A small network was shown many inputs. Here are its activations along a few directions, one row for each input.
In each table, some parts of the input vary, and every possible input appears once, in random order.
A made-up example of a description, with smaller parts first: ring(5) and (point or ring(9) or (values(2) and line(6))).
Shared parts are said once, and a part with two or three values counts as separate values.
In the rows, 128 means zero.

Other details of the inputs shift rows strongly along three fixed directions, in all tables alike. That doesn't count.

A family of inputs:
x1: [111  95 113 120 123 124 135 104  93 158 132 153]
x2: [101 160 109 108 136 132 120 142 163  84 120 157]
x3: [155 127 143 155 142 143 113 120 122 112 128 141]
x4: [156 153 154 170 158 142 111 118 140  90 123 122]
x5: [133 132 115 112 111 137  97 136 135 100 127 156]
x6: [123 106 106 120 120 134 137 115  99 151 137 145]
x7: [120 142 121 109 133 137 134 133 139 106 138 158]
x8: [147 152 149 140 131 124 126 142 143 114 126  87]
x9: [118  96 121 129 111 124 103 121 111 144 122 144]
x10: [137 122 104 132 134 151 123  99 102 128 141 173]
x11: [116 164 136 134 144 103 162 142 151 134 121  64]
x12: [ 92 127 109  62  97 111 137 165 144 128 140 155]
x13: [127 116 126 107 103 122 116 150 131 124 132 135]
x14: [118  93 121 127 116 124 103 124 112 146 120 145]
x15: [121 168 134  67  86 114 127 202 183  91 136 113]
x16: [140 135 150 156 150 130 165 113 109 148 136  91]
x17: [139 146 135 176 177 142 129  85 117 110 116 127]
x18: [141 159 148 151 150 129 165 127 127 131 131  80]
x19: [ 87 105 121  92 107  95 158 154 122 182 133 101]
x20: [133  91 106 156 126 148  81  89  95 126 119 179]
x21: [127 183 139 140 168 135 135 133 163  80 119 112]
x22: [139 140 137 163 159 126 154 102 108 149 126  87]
x23: [110 145 121  83 106 114 154 165 146 132 144 112]
x24: [132 135 144 153 160 125 159 117 119 144 129  91]
x25: [129 111 116 107  96 126 110 143 121 130 132 140]
x26: [126 125 115 130 143 147 124 111 119 110 135 174]
x27: [140 129 145 112  92 103 155 165 123 166 138  57]
x28: [140 102 119 146 131 149  85  99 104 116 125 183]
x29: [128 122 125 113 124 130  99 141 140 105 123 160]
x30: [153 169 139 162 165 149 145 109 129 101 130 119]
x31: [140 117 151 159 147 114 126 117 117 142 115  93]
x32: [131 153 140 144 132 116 121 142 152 111 114  86]
x33: [139 137 116 116 111 136 104 141 140  95 130 150]
x34: [137 157 138 131 134 129 105 143 156  88 117 122]
x35: [158 141 135 153 137 142 111 118 126 109 127 128]
x36: [113 180 142 145 170 128 134 132 170  80 115 119]
x37: [124 123 115 104 100 119 108 143 131 119 127 139]
x38: [109 115 112  87  92 105 166 152 113 174 147  95]
x39: [148 117 129 138 121 149 103 119 114 111 133 170]
x40: [131 129 129 154 150 120 153  99 104 151 125  93]
x41: [130  92 121 130 106 119 112 115  96 155 124 128]
x42: [145 106 143 144 126 124 125 124 106 155 132 110]
x43: [110  84 112 121 127 122 138 104  87 171 132 151]
x44: [124  71 149 141  90 110 164 118 151 227 107  60]
x45: [111 114 118  69  85 113 117 179 146 126 136 142]
x46: [ 94 137 110  86 105 146 128 135 230 107 118 181]
x47: [120 117 134 138 148 121 149 115 106 161 129 109]
x48: [137  92 118 149 130 144  86  90  96 120 122 185]
x49: [122  98 117 117 126 135 139 112  96 159 142 154]
x50: [137 169 148 141 166 138 150 134 151  95 130 120]
Each input here is: values(2) and (point or (line(4) and line(6))).
Changing only the values(2) part turns x38 into x33. The same change can be made to x1. Which row results?
> x48
Changing only the values(2) part turns x18 into x15. The same change can be made to x17. Which row results?
> x41
Change only the line(6) part in x42. List by row number the other rows that result.
> x3, x14, x29, x31, x45

A family of inputs:
x51: [130 172 146 133 166 128 149 134 169  92 120 111]
x52: [134 131 125 147 137 141 126 114 102 124 135 140]
x53: [108 146 141 112 104 105 156 169 167 146 130  72]
x54: [102 102  89  50  77 129 110 165 114 125 153 200]
x55: [149 181 144 131 145 134 118 147 181  67 117 115]
x56: [114  99 125 113  90 103 162 138  80 200 150  83]
x57: [110 103 119  90  99 114 109 147 123 131 130 154]
x58: [139 104 127 155 140 145 114 107 114 142 126 147]
x59: [135 113 124 160 132 138 133  99  80 152 139 129]
x60: [126 118 122 149 143 141 142  87 109 143 129 147]
x61: [104  93  91  80  97 139 125 120 115 140 140 203]
x62: [111 127 134 121 120 110 172 126 126 168 134  87]
x63: [115 124 148 131 108 102 166 153 138 182 130  48]
x64: [144 115 119 147 146 150 112 105  91 121 136 167]
x65: [128 120 112  71  90 123 112 161 146 116 133 156]
x66: [113 129 147 115 123  98 184 141 130 180 132  56]
x67: [127 149 119  68  97 123 113 177 176  87 129 147]
x68: [135 131 134 164 144 144 122 113 136 125 121 128]
x69: [150 170 142 139 143 138 118 133 166  80 119 118]
x70: [131 161 129 140 144 142 124 129 132  93 134 139]
x71: [110  86  94  85  90 141 101 142 127 136 138 200]
x72: [107 137 128  76 106 110 110 174 161  96 125 145]
x73: [112 161 154 102 131  93 183 167 167 145 128  50]
x74: [ 99 152 125  78 100 113 112 175 173  84 124 147]
x75: [139 115 140 155 163 130 150  94 105 153 125 117]
x76: [122 100 128 100 105 106 150 151  89 180 146 100]
x77: [134 154 131 143 145 141 125 127 124 101 133 135]
x78: [157 116 130 142 133 139 112 112 118 125 124 138]
x79: [126 144 135 151 151 133 151 101 132 129 126 119]
x80: [161 116 136 162 140 139 120  99 109 135 123 119]
x81: [134 132 133 151 158 137 144 100 123 129 124 130]
x82: [105 110 110  98  91 130 122 146 139 144 136 153]
x83: [148 168 140 149 137 137 123 125 160  88 120 114]
x84: [108 115  96  69  88 129 117 161 119 122 147 180]
x85: [104 143 122  77 104 116 103 171 166  84 125 160]
x86: [148 156 133 135 133 141 114 129 156  87 121 133]
x87: [113 103 137 115 102 102 134 138 109 166 128  97]
x88: [111 111  99  65  91 127 115 163 116 123 148 181]
x89: [133 124 134 160 154 137 148  88 110 146 125 124]
x90: [118 147 113 139 154 120 103 120 135  95 108 126]
x91: [118  96 137 128 102 108 157 141 114 198 133  71]
x92: [130  96 128 161 127 133 113  89  88 149 123 142]
x93: [131 144 133 145 144 145 115 128 155 103 122 140]
x94: [ 95 139 108  70  89 122  99 164 164  83 130 184]
x95: [124 115 118 144 139 142 139  87 107 144 131 154]
x96: [102  90  94  84  93 132 135 120 109 156 141 184]
x97: [137 124 140 169 143 138 130 109 124 145 123 109]
x98: [130 126 142 162 141 127 118 103 114 127 119 122]
x99: [155 161 145 142 147 135 119 132 158  89 119 112]
x100: [144 116 125 146 147 143 118 111  92 127 135 153]
x101: [144  95 125 161 142 149 112  99 105 146 126 152]
x102: [110  88  95  74  88 136 102 152 132 135 138 196]
x103: [124 179 144 142 148 129 110 137 174  60 114 133]
x104: [122 124 100 149 149 136 111 109 127 129 116 132]
x105: [132 170 156 101 110  94 159 185 179 125 125  39]
x106: [127 147 146 108  94  96 160 162 151 154 131  48]
x107: [134 138 139 137 151 133  98 125 139  86 117 155]
x108: [121 113 150 119 128  94 187 137 115 196 132  50]
x109: [118  95 128 110  95 104 160 142  79 200 148  82]
x110: [130 108 132 155 133 132 109  99 101 133 121 143]
x111: [147 171 141 144 139 137 121 129 164  84 119 116]
x112: [127 175 133 132 142 135 130 144 149  83 132 127]
x113: [143 122 136 160 153 144 116 114 130 125 122 135]
x114: [138 180 142 135 160 136 126 149 155  70 128 123]
x115: [138 116 140 159 160 131 152  92 105 155 126 113]
x116: [113  95 111 102  96 128 122 144 126 155 136 151]
x117: [138 105 131 148 143 134 100 104 104 121 120 157]
x118: [148 175 142 140 140 135 122 137 171  79 118 111]
x119: [104 167 122  98 126  85 162 180 140 140 129  40]
x120: [118 117  97 141 156 129 136  88 103 148 120 131]
x121: [139 119 141 160 150 132 107 104 113 116 116 137]
x122: [117 109 125 105  98 110 153 149  96 174 146  98]
x123: [137 100 124 148 151 139 139  87  96 152 129 150]
x124: [148 167 139 147 138 138 122 126 160  87 119 117]
x125: [159  94 128 152 126 138 118  97  92 154 127 131]
x126: [139 121 124 146 163 146 129  93 117 120 125 164]
x127: [144 131 133 158 151 139 128 111  98 127 134 127]
x128: [108  92  94  82  87 140 101 145 132 133 138 198]
x129: [138 132 138 145 150 137 119 130 144 118 123 130]
x130: [136  98 128 158 137 136 103  94  94 134 121 155]
x131: [138 100 131 153 141 134 103  99  98 130 120 153]
x132: [135 123 135 172 142 143 126 101 123 140 125 123]
x133: [146 131 109 157 148 129 116  97 113 130 114 108]
x134: [117 114 150 128 111  94 149 143 116 170 125  62]
x135: [145 184 146 135 140 133 124 144 179  73 117 106]
What is each input in this table made of?
> values(5) and (point or (values(2) and line(8)))
Change only the values(5) part in x54. List by row number the other rows that result.
> x57, x58, x99, x115
Change only the values(2) part in x79. List by row number the other rows that result.
> x62

A family of inputs:
x136: [141 132 160 163 136 108 168 124 113 177 130  39]
x137: [108 143 127  85 104 109 127 176 155 109 129 122]
x138: [126  96 118 132 116 123 117 110 102 155 127 135]
x139: [126 126 118 104 114 132 118 142 119 115 137 156]
x140: [120 121 112 108 110 129 113 137 129 117 128 152]
x141: [116 117 120 105 114 124 110 139 127 120 128 149]
x142: [116 142 126  83 106 118 137 171 168 117 131 124]
x143: [121 116 116  96  99 129 130 142 123 138 143 144]
x144: [130  94 122 132 114 131 130 112 108 160 129 137]
x145: [122 181 164 113 129  90 165 186 166 120 127  34]
x146: [132  97 118 132 116 131 127 116 102 160 135 135]
x147: [126  98 129 130 114 120 134 118 118 167 126 118]
x148: [151 139 140 158 152 147 131 105 126 115 127 130]
x149: [124 128 114 107 109 129 120 138 124 120 134 150]
x150: [132 157 134 144 149 144 109 124 162  83 117 143]
x151: [138 156 136 139 154 136 112 135 144  84 121 139]
x152: [144 131 139 165 155 143 120 100 134 118 115 131]
x153: [123 147 125 158 178 142 149  91 124 112 125 143]
x154: [141 161 135 139 148 145 121 126 159  85 125 146]
x155: [125 115 143 138 127 106 136 130 115 157 125  85]
x156: [119 120 115 110 109 132 117 138 136 122 130 155]
x157: [142 135 135 164 155 138 113 101 122 114 116 125]
x158: [106 110 109 123 139 131 154 104  99 163 136 142]
x159: [123 100 128 132 113 119 130 120 115 166 128 116]
x160: [127 127 114 104 110 132 122 138 121 119 137 149]
x161: [148 136 133 164 156 141 118 105 117 113 121 127]
What is each input in this table made of?
> values(2) or (line(4) and line(6))
Which of the alternatives is x136?
> line(4) and line(6)
Start at x152 and move only the line(4) part, one step at a time. The first step leads to x150. Which rows follow, in order?
> x157, x141

A family of inputs:
x162: [114 107  95  69  82 135 105 152 124 116 143 194]
x163: [120 166 136 150 177 134 162 110 154 111 122 114]
x164: [117 128 127 115 120 119 123 141 145 126 121 124]
x165: [125 138 125 109 119 125 121 146 134 111 131 136]
x166: [130 133 125 109 113 126 129 144 132 123 135 130]
x167: [124 132 127 110 114 129 123 144 153 116 126 138]
x168: [104  97  99  77  84 124 108 147 133 133 132 177]
x169: [143 122 123 135 128 143 119 117 112 124 135 150]
x170: [158 117 145 201 170 138 123  76  78 146 121 104]
x171: [120 114 157 115  95  81 184 163 130 208 131  13]
x172: [140 175 143 152 162 145 112 128 177  66 113 134]
x173: [ 94 111  88  79 113 134 144 125 105 143 148 189]
x174: [122 134 150 107 104  87 170 168 126 176 136  35]
x175: [142  68 112 166 131 143 105  71  47 170 132 165]
x176: [125 127 127 110 110 128 128 142 148 127 131 133]
x177: [138 173 148 155 163 138 117 129 174  74 111 119]
x178: [140 179 144 149 163 133 116 136 160  66 118 120]
x179: [148  83 133 195 154 140 117  64  74 169 117 127]
Changing only one part turns x162 into x167. The same change can be made to x166. Which row results?
> x171
What is each input in this table made of?
> values(2) and (point or line(8))
Change only the values(2) part in x170. List by row number the other rows that result.
> x164
